These are the activations of a small neural network, seen along a few directions. Each row is one input.
In each table, some parts of the input vary, and every possible input appears once, in random order.
Descriptions start from the smaller parts, as in this example, which fits no table here: one of 3 separate values, together with either a single point or one of 11 places around a ring or (one of 4 places along a line, together with one of 8 places around a ring).
Shared parts are said once, and a part with two or three values counts as separate values.

Other details of the inputs shift rows strongly along three fixed directions, in all tables alike. That doesn't count.

Table:
row 1: [-50 44 17 79 25 -100 -5 -43 254 25 -11]
row 2: [-52 34 50 116 7 -45 10 -37 253 48 -16]
row 3: [49 338 126 136 416 -313 23 285 137 -289 -97]
row 4: [148 -42 -255 -470 2 -80 77 321 -89 -266 -6]
row 5: [303 98 671 908 272 7 496 -449 -390 401 -641]
row 6: [159 -32 -297 -421 -12 -29 -146 295 -258 -247 43]
row 7: [-33 395 230 443 448 -265 -164 259 85 -234 7]
row 8: [-164 -155 -114 144 -293 143 -208 -243 240 275 187]
row 9: [-86 -200 -118 12 -295 182 -175 -126 162 176 224]
row 10: [533 -297 47 -84 -160 196 590 -233 -866 274 -595]
row 11: [-103 -231 -183 -22 -331 193 -216 -202 174 228 199]
row 12: [-119 -232 -64 -23 -306 126 -31 -232 394 221 157]
row 13: [-368 488 501 161 538 -167 62 114 40 -312 57]
row 14: [-184 62 -180 -780 40 35 143 154 -388 -308 58]
row 15: [85 276 180 199 369 -195 -136 330 -38 -314 51]
row 16: [206 -72 -348 -534 -18 -8 -98 385 -321 -312 99]
row 17: [-134 -219 -204 -89 -329 93 -15 -238 324 251 82]
row 18: [-215 -127 -12 287 -253 120 -256 -312 371 304 223]
row 19: [481 -306 11 38 -216 273 370 -296 -976 357 -522]
row 20: [-31 -1 -46 -23 -18 -48 11 26 201 -5 -8]
row 21: [148 -31 -378 -573 -28 -112 60 301 -144 -243 -56]
row 22: [-254 382 364 -103 475 -132 121 237 -119 -401 85]
row 23: [107 -12 -186 -243 14 -17 -110 289 -169 -217 101]
row 24: [-105 -222 -156 -130 -311 104 -54 -206 331 197 99]
row 25: [-87 145 197 491 135 -59 -156 -101 178 97 52]
row 26: [-144 -214 -42 51 -292 135 -29 -255 446 250 167]
row 27: [-89 132 186 432 122 -36 -165 -24 166 45 61]
Each input here is: one of 3 separate values, together with either a single point or (one of 2 separate values, together with one of 4 places along a line).
Q: Changing only the choice among 3 separate values turns row 9 into row 8. The same change can be made to row 26. Which row results?
A: row 3
Q: Which other rows does row 1 become when the place on the line of 4 takes its other values? List them by row number.
A: row 3, row 17, row 21
Q: List by row number the other rows that have the choice among 3 separate values in common with row 20.
A: row 2, row 5, row 6, row 11, row 13, row 19, row 24, row 27
Q: Which other rows does row 26 become when the choice among 2 separate values takes its other values? List them by row number.
A: row 16

Table:
row 28: [24 -340 -123 -59 -379 246 0 -257 -9 287 97]
row 29: [105 -32 1 126 -25 -6 79 -6 -1 85 -122]
row 30: [160 -44 -144 -111 -30 -21 74 135 -90 -38 -107]
row 31: [48 -11 -38 -123 16 -35 99 -45 -84 1 -102]
row 32: [126 -334 -312 -230 -401 177 -67 -177 -83 224 8]
row 33: [120 172 13 -140 262 -179 108 193 -180 -228 -154]
row 34: [-163 113 346 363 109 -4 112 -175 178 105 -6]
row 35: [60 -123 -62 -47 -119 94 -72 -99 -66 81 38]
row 36: [-21 109 233 499 108 -69 -29 -170 208 162 -130]
row 37: [-27 -20 105 5 5 70 67 -20 -75 7 -8]
row 38: [129 124 -32 -327 220 -82 87 376 -323 -358 -57]
row 39: [-191 -73 -568 -600 -213 -96 -525 359 569 -306 510]
row 40: [-10 -321 -188 -229 -371 189 155 -261 4 263 -2]
row 41: [-27 -16 2 -169 1 49 -28 -1 -113 -54 -4]
row 42: [145 -145 -128 -16 -157 57 -1 14 -46 79 -3]
row 43: [-184 140 337 350 121 -16 38 -232 178 121 -19]
row 44: [12 79 187 288 121 -26 -87 -65 53 29 14]
row 45: [-6 -260 -402 -274 -380 178 -4 -127 -196 216 -11]
row 46: [-33 -5 62 -90 -4 43 155 -21 -73 -15 -26]
row 47: [-44 12 108 9 25 58 -3 -78 -72 21 -27]
row 48: [46 54 129 324 65 -45 51 -27 122 84 -108]
row 49: [-164 71 25 -44 16 39 78 -68 -175 24 11]
row 50: [-45 -114 6 -99 -127 147 55 -68 -53 62 40]
row 51: [88 -1 -1 135 -3 -24 8 -67 4 93 -142]
row 52: [42 66 96 287 66 -49 35 11 144 59 -76]
row 53: [35 -82 -11 170 -118 42 -7 -193 84 212 -107]
row 54: [37 65 238 531 75 -39 -20 -83 181 141 -25]
row 55: [267 144 13 30 244 -181 -12 247 -263 -205 -178]
row 56: [28 197 105 -147 260 -136 86 161 -196 -243 -108]
row 57: [-2 -7 -5 -181 10 53 -6 19 -151 -63 -19]
row 58: [91 51 149 360 77 -57 -13 11 77 51 -45]
row 59: [-495 46 -183 -304 -130 -43 -386 49 757 -131 521]
row 60: [-431 311 39 -60 223 -213 -288 325 739 -372 465]
row 61: [-401 224 -176 113 55 -169 -513 265 684 -207 516]
row 62: [171 124 -41 -230 228 -158 195 294 -235 -279 -141]
row 63: [-28 77 237 374 113 -19 -104 -126 117 72 23]
row 64: [-81 -63 -5 -161 -105 83 62 -152 -42 75 -5]
row 65: [150 167 -23 -223 272 -200 112 240 -241 -271 -171]
row 66: [-41 35 27 170 12 57 -49 -41 -164 57 51]
row 67: [-87 -297 -109 -245 -372 242 148 -282 -33 236 37]
row 68: [94 -24 13 5 26 7 -62 -6 -116 -11 -10]
row 69: [139 -56 -57 -103 -3 24 20 120 -165 -78 19]
row 70: [-107 43 -41 -122 5 76 -1 32 -248 -39 36]
row 71: [-22 -114 4 2 -116 60 145 -153 60 135 -37]
row 72: [125 -58 -36 -59 -10 37 18 88 -139 -51 23]
row 73: [14 90 238 533 93 -59 -97 -150 189 153 -48]
row 74: [182 167 23 54 240 -181 25 192 -147 -155 -213]
row 75: [-109 124 305 427 143 -70 56 -238 211 149 -85]
row 76: [-126 -45 -124 -81 -102 50 59 -123 -96 116 14]
row 77: [122 150 -41 -363 248 -114 10 331 -348 -358 -88]
row 78: [-86 -105 122 82 -113 151 58 -172 12 142 21]
row 79: [77 -52 66 105 -6 43 12 -12 -62 27 16]
row 80: [180 136 -73 -283 242 -169 185 344 -246 -323 -131]
row 81: [117 -353 -305 -224 -419 183 -20 -112 -40 215 55]
Q: What is each input in this table made of?
A: one of 6 places around a ring, together with either a single point or (one of 2 separate values, together with one of 4 places along a line)
Q: Changing only the place on the ring of 6 turns row 57 into row 51. The same change can be made to row 70. Which row results?
A: row 45
Q: Which other rows does row 50 become when the place on the ring of 6 takes its other values? List them by row number.
A: row 42, row 46, row 52, row 72, row 80
Q: Which other rows does row 43 become when the choice among 2 separate values takes its other values? List them by row number.
A: row 60
Q: Which other rows does row 48 become when the place on the line of 4 takes its other values? List them by row number.
A: row 29, row 30, row 52
Q: Which other rows does row 36 become when the place on the ring of 6 takes its other values? List them by row number.
A: row 39, row 41, row 56, row 63, row 75

Table:
row 82: [139 -285 -321 -568 -308 134 193 15 -150 17 -54]
row 83: [-281 249 455 417 249 13 -60 -129 12 19 58]
row 84: [-62 -9 -287 -508 -53 -76 -51 298 276 -280 195]
row 85: [-58 -224 55 80 -286 167 152 -311 227 318 -4]
row 86: [97 -67 -334 -355 -76 -83 -168 361 226 -238 182]
row 87: [-469 7 98 124 -134 152 -255 -136 438 84 429]
row 88: [246 275 194 8 447 -220 404 196 -557 -227 -429]
row 89: [31 -159 -479 -336 -262 -59 -202 199 332 -47 120]
row 90: [-126 37 -110 92 -13 -56 -469 120 410 -79 360]
row 91: [-290 306 580 577 335 -105 95 -263 249 62 -36]
row 92: [521 -388 -306 -263 -317 219 149 -11 -782 164 -239]
row 93: [-130 -61 -58 -32 -136 164 10 -192 -172 169 33]
row 94: [203 217 -115 -265 322 -292 168 420 -156 -357 -227]
row 95: [-270 112 -96 -316 55 6 -210 286 102 -293 351]
row 96: [-2 201 219 360 229 -186 139 -7 211 25 -198]
row 97: [-164 -296 8 -6 -415 241 85 -532 275 432 12]
row 98: [140 -321 218 508 -315 265 181 -650 -59 628 -286]
row 99: [-19 149 445 430 227 94 194 -151 -405 77 -175]
row 100: [-269 -86 -102 -270 -155 72 -13 -52 290 -26 264]
row 101: [420 -273 -237 58 -278 125 92 -148 -566 279 -303]
row 102: [52 262 23 -462 372 -218 146 376 -350 -481 -96]
row 103: [-340 295 45 81 214 -102 -254 156 287 -199 281]
row 104: [199 203 395 526 334 -165 373 -104 -188 106 -488]
row 105: [29 271 300 258 341 -199 129 171 158 -175 -91]
row 106: [-137 -153 -58 113 -229 69 -226 -200 521 208 189]
row 107: [-448 82 170 55 -12 -8 -123 -187 533 37 296]
row 108: [57 294 186 -30 381 -230 111 208 -28 -297 -161]
row 109: [-361 -201 -66 -145 -332 180 -46 -264 450 190 331]
row 110: [-317 -38 83 76 -159 38 -115 -260 628 179 213]
row 111: [-198 -149 53 -142 -204 158 130 -351 7 201 22]
row 112: [395 -136 -32 48 -28 77 34 -42 -602 97 -246]
row 113: [160 -19 -591 -664 -29 -133 -375 666 -23 -504 338]
row 114: [382 97 -283 -289 201 -258 54 492 -280 -346 -260]
row 115: [-189 29 -167 -473 6 -54 -32 243 194 -278 268]
row 116: [-222 -109 74 500 -211 118 -412 -332 537 325 312]
row 117: [-71 127 -65 433 21 -148 -375 81 444 23 211]
row 118: [-30 174 -40 -434 232 -33 -19 301 -475 -384 7]
row 119: [12 -318 5 -104 -351 389 217 -372 -528 338 -95]
row 120: [70 -343 -205 105 -418 238 -169 -225 45 321 147]
row 121: [-357 362 127 204 275 -133 -255 158 342 -196 264]
row 122: [222 75 446 674 197 -30 161 -262 -118 245 -359]
row 123: [-69 79 81 -141 117 -42 154 81 -53 -149 18]
row 124: [156 211 301 512 319 -184 39 160 140 -79 -125]
row 125: [152 155 177 -177 278 17 209 140 -809 -211 -264]
row 126: [6 -69 -347 -214 -124 -35 -388 325 251 -182 376]
row 127: [289 176 419 849 297 -162 236 -137 -119 219 -487]
row 128: [137 186 238 451 276 -168 13 155 164 -90 -98]
row 129: [-60 -78 -74 -160 -84 38 192 -148 -77 105 -76]
row 130: [349 53 -173 -245 182 -155 65 439 -248 -334 -151]
row 131: [-22 288 134 36 377 -231 170 182 -67 -217 -121]
row 132: [5 -412 -364 -637 -511 242 98 -255 -30 208 15]
row 133: [378 -371 -183 -75 -310 254 63 -260 -634 299 -239]
row 134: [367 -481 -328 -394 -440 271 196 -270 -493 293 -290]
row 135: [6 192 -171 191 106 -227 -383 316 318 -189 190]
row 136: [-261 -120 61 -61 -202 250 -52 -295 -102 190 123]
Q: Changing only one part turns row 104 into row 129. The same change can be made to row 105. Which row results?
A: row 109
Q: Changing only one part turns row 100 into row 130. The same change can be made to row 131. Which row results?
A: row 127
Q: What is each input in this table made of?
A: one of 5 places along a line, together with either one of 3 separate values or (one of 2 separate values, together with one of 4 places along a line)
Q: Which other rows does row 89 become when the choice among 3 separate values takes its other values? List them by row number.
A: row 114, row 127
Q: Which other rows does row 97 become when the choice among 2 separate values takes its other values? List them by row number.
A: row 82
Q: Start at row 126 and move only the place on the line of 5, one step at a time. The first step leads to row 124. Which rows follow, in order?
A: row 85, row 115, row 95
